These are the activations of a small neural network, seen along a few directions. Each row is one input.
In each table, some parts of the input vary, and every possible input appears once, in random order.
A made-up example of a description, with smaller parts first: one of 8 places around a ring, together with either a single point or one of 9 places around a ring or (one of 2 separate values, together with one of 6 places along a line).
Shared parts are said once, and a part with two or three values counts as separate values.
In the rows, 128 means zero.

Other details of the inputs shift rows strongly along three fixed directions, in all tables alike. That doesn't count.

Rows:
x1: | 119 | 135 | 151 | 131 | 150 | 126 | 184 |  85 | 129 | 150 | 115 | 151 | 160 |
x2: | 134 | 104 | 114 | 117 | 175 | 112 | 194 | 106 | 197 | 119 | 129 | 183 | 149 |
x3: | 181 | 151 | 186 | 151 | 114 |  99 | 138 | 126 | 143 | 172 | 123 | 194 | 121 |
x4: | 118 | 152 | 157 | 132 |  96 | 108 |  91 | 148 | 105 | 110 | 136 | 151 |  84 |
x5: |  75 | 111 |  98 | 122 | 161 | 134 | 113 | 109 | 104 | 119 | 122 | 100 | 139 |
x6: | 124 | 114 | 145 | 128 | 166 | 107 | 193 | 111 | 133 | 165 | 105 | 138 | 155 |
x7: | 171 | 106 | 156 | 175 | 122 |  86 | 148 | 131 | 183 | 145 | 143 | 218 | 115 |
x8: |  86 |  99 | 109 | 111 | 170 | 115 | 107 | 124 | 119 | 123 | 103 |  93 | 124 |
x9: |  86 | 141 | 110 |  84 | 144 | 145 | 137 | 122 | 114 |  83 | 129 | 114 | 124 |
x10: | 142 | 163 | 152 | 116 |  97 | 114 |  96 | 155 | 123 |  97 | 154 | 133 |  92 |
x11: | 148 | 130 | 114 | 125 | 106 | 105 |  99 | 175 | 121 | 136 | 157 | 121 |  94 |
x12: |  66 | 129 | 105 | 105 | 159 | 126 | 118 |  97 | 100 | 113 | 129 | 123 | 126 |
x13: |  80 |  95 |  96 | 112 | 167 | 125 | 117 | 129 | 109 | 127 | 106 | 101 | 116 |
x14: |  81 | 114 | 116 | 115 | 172 | 124 | 102 | 114 | 121 | 120 | 109 | 102 | 128 |
x15: | 206 | 128 | 147 | 139 | 111 | 111 | 164 | 170 | 157 | 184 | 127 | 171 | 118 |
x16: | 204 | 155 | 167 | 142 | 105 | 122 | 148 | 131 | 158 | 158 | 134 | 172 | 133 |
x17: | 148 | 136 | 127 | 110 | 154 | 150 | 187 |  95 | 156 | 140 | 100 | 145 | 161 |
x18: | 116 | 152 | 151 | 138 |  94 | 108 |  98 | 143 |  94 | 110 | 154 | 149 |  97 |
x19: | 199 |  77 | 111 | 184 |  89 | 205 | 183 |  90 | 153 | 151 | 102 |  60 | 247 |
x20: | 144 | 129 | 124 | 103 | 172 | 136 | 191 | 126 | 157 | 162 | 107 | 157 | 150 |
x21: | 116 | 143 | 138 | 135 | 107 | 111 |  81 | 138 | 113 | 126 | 133 | 145 |  80 |
x22: |  96 | 113 |  96 |  81 | 171 | 119 | 120 | 137 | 138 | 116 | 117 |  89 | 125 |
x23: | 120 | 135 | 157 | 119 | 152 | 136 | 193 |  98 | 124 | 133 |  97 | 167 | 158 |
x24: |  71 | 121 | 107 | 111 | 154 | 141 | 115 | 100 | 105 | 111 | 117 | 118 | 121 |
x25: |  84 | 143 | 105 |  88 | 143 | 144 | 140 | 111 | 107 |  79 | 137 | 103 | 137 |
x26: |  75 | 113 | 105 | 116 | 162 | 130 | 107 | 119 | 120 | 122 | 104 | 107 | 123 |
x27: | 150 | 138 | 126 | 134 | 112 | 119 |  80 | 163 | 137 | 127 | 149 | 113 |  99 |
x28: | 124 | 160 | 133 | 120 | 102 | 112 | 104 | 144 | 119 | 115 | 171 | 126 |  90 |
x29: | 139 | 156 | 123 | 120 | 102 | 114 |  96 | 147 | 118 | 122 | 168 | 143 |  91 |
x30: | 192 | 152 | 151 | 141 | 120 | 106 | 164 | 156 | 149 | 176 | 146 | 181 | 122 |
x31: |  57 | 137 | 129 | 107 | 145 | 129 | 135 | 101 |  97 |  88 | 129 | 106 | 136 |
x32: | 130 | 114 | 122 | 151 | 110 | 103 |  89 | 156 | 103 | 144 | 141 | 119 |  99 |
x33: | 131 |  87 | 118 | 177 |  82 | 214 |  97 |  71 | 110 |  81 |  99 |  46 | 220 |
x34: | 137 | 139 | 126 |  97 | 162 | 143 | 192 | 103 | 149 | 145 | 110 | 160 | 153 |
x35: | 174 |  93 | 129 | 222 |  45 | 186 |  77 | 118 | 113 | 133 | 139 |  61 | 178 |
x36: | 148 | 118 | 123 |  96 | 173 | 123 | 195 | 130 | 166 | 162 |  91 | 144 | 150 |
x37: | 126 | 126 | 131 | 146 | 115 | 114 |  82 | 160 | 113 | 144 | 138 | 140 |  83 |
x38: |  82 | 100 | 102 | 110 | 164 | 121 | 112 | 128 | 120 | 126 |  97 | 100 | 119 |
x39: | 134 | 161 | 140 | 114 |  94 | 120 | 102 | 157 | 122 |  96 | 146 | 135 |  90 |
x40: | 128 | 149 | 128 | 127 | 113 | 109 | 106 | 162 | 124 | 127 | 166 | 117 |  94 |
x41: | 129 | 163 | 147 | 122 |  88 | 119 | 114 | 150 | 113 |  97 | 168 | 123 | 101 |
x42: | 205 |  94 | 103 | 204 |  37 | 204 |  67 | 139 | 142 | 126 | 129 |  61 | 175 |
Each input here is: one of 2 separate values, together with either a single point or (one of 4 places along a line, together with one of 5 places along a line).
Changing only the choice among 2 separate values turns x21 into x17. The same change can be made to x8. Which row results?
> x22
Changing only the choice among 2 separate values turns x37 into x20. The same change can be made to x3. Which row results?
> x16
Which other rows does x6 become when the place on the line of 5 takes its other values? List them by row number.
> x8, x13, x32, x38
A walk changes only the place on the line of 4. It starts at x19 and steps to x40. List the rest of the walk in order.
> x28, x41
Which other rows does x6 become when the place on the line of 4 takes its other values? List them by row number.
> x1, x31, x35

Rows:
x43: |  31 | 130 |  98 |  61 | 219 |  88 | 121 | 124 | 111 | 118 | 119 | 120 |  85 |
x44: | 119 | 138 | 122 | 106 | 125 |  86 |  85 | 184 | 125 | 125 | 159 | 134 |  57 |
x45: | 127 | 114 | 140 | 115 | 185 | 109 | 193 | 113 | 146 | 165 |  94 | 161 | 145 |
x46: | 145 | 132 | 144 | 175 |  60 | 156 |  70 | 136 | 102 | 110 | 142 | 101 | 128 |
x47: | 143 | 116 | 128 | 121 | 163 | 138 | 193 |  93 | 173 | 130 | 108 | 163 | 171 |
x48: | 163 | 129 | 122 | 175 |  42 | 170 |  78 | 131 | 109 |  93 | 166 |  87 | 146 |
x49: | 139 | 129 | 153 | 126 | 148 | 150 | 191 |  81 | 131 | 142 |  89 | 146 | 187 |
x50: |  90 |  99 |  99 | 147 | 109 | 198 | 114 |  69 | 102 |  88 | 111 |  54 | 194 |
x51: | 198 | 132 | 176 | 168 | 107 |  90 | 152 | 157 | 150 | 187 | 124 | 181 | 119 |
x52: | 116 | 149 | 120 | 102 | 132 |  84 |  77 | 180 | 124 | 129 | 162 | 134 |  53 |
x53: | 114 | 127 | 133 | 103 | 198 | 103 | 195 | 110 | 143 | 171 |  93 | 171 | 137 |
x54: | 125 | 137 | 111 | 116 | 114 | 105 |  76 | 175 | 124 | 128 | 156 | 124 |  72 |
x55: | 120 | 141 | 116 | 108 | 120 |  93 |  80 | 183 | 122 | 126 | 157 | 134 |  59 |
x56: | 154 | 133 | 138 | 128 | 132 | 167 | 204 |  80 | 145 | 133 | 107 | 132 | 194 |
x57: | 164 | 135 | 127 | 155 |  54 | 162 |  71 | 140 | 111 |  98 | 148 |  91 | 132 |
x58: |  62 |  98 |  94 | 116 | 163 | 142 | 111 |  90 | 128 |  85 | 116 | 105 | 141 |
x59: | 112 | 103 |  89 | 142 | 103 | 218 | 113 |  82 | 115 |  75 | 111 |  35 | 204 |
x60: | 208 | 125 | 166 | 179 |  95 | 114 | 144 | 153 | 145 | 189 | 122 | 178 | 127 |
x61: | 186 | 159 | 190 | 166 |  89 | 104 | 160 | 136 | 128 | 161 | 147 | 197 | 126 |
x62: |  45 | 134 |  96 |  51 | 204 |  84 | 131 | 144 | 126 | 105 | 129 | 114 |  84 |
Describe the family of inputs behind these rows.
> one of 2 separate values, together with either a single point or one of 4 places along a line or one of 5 places along a line
Changing only the choice among 2 separate values turns x62 into x51. The same change can be made to x44. Which row results?
> x45
Which other rows does x57 become when the place on the line of 4 takes its other values? List them by row number.
> x48, x56, x59
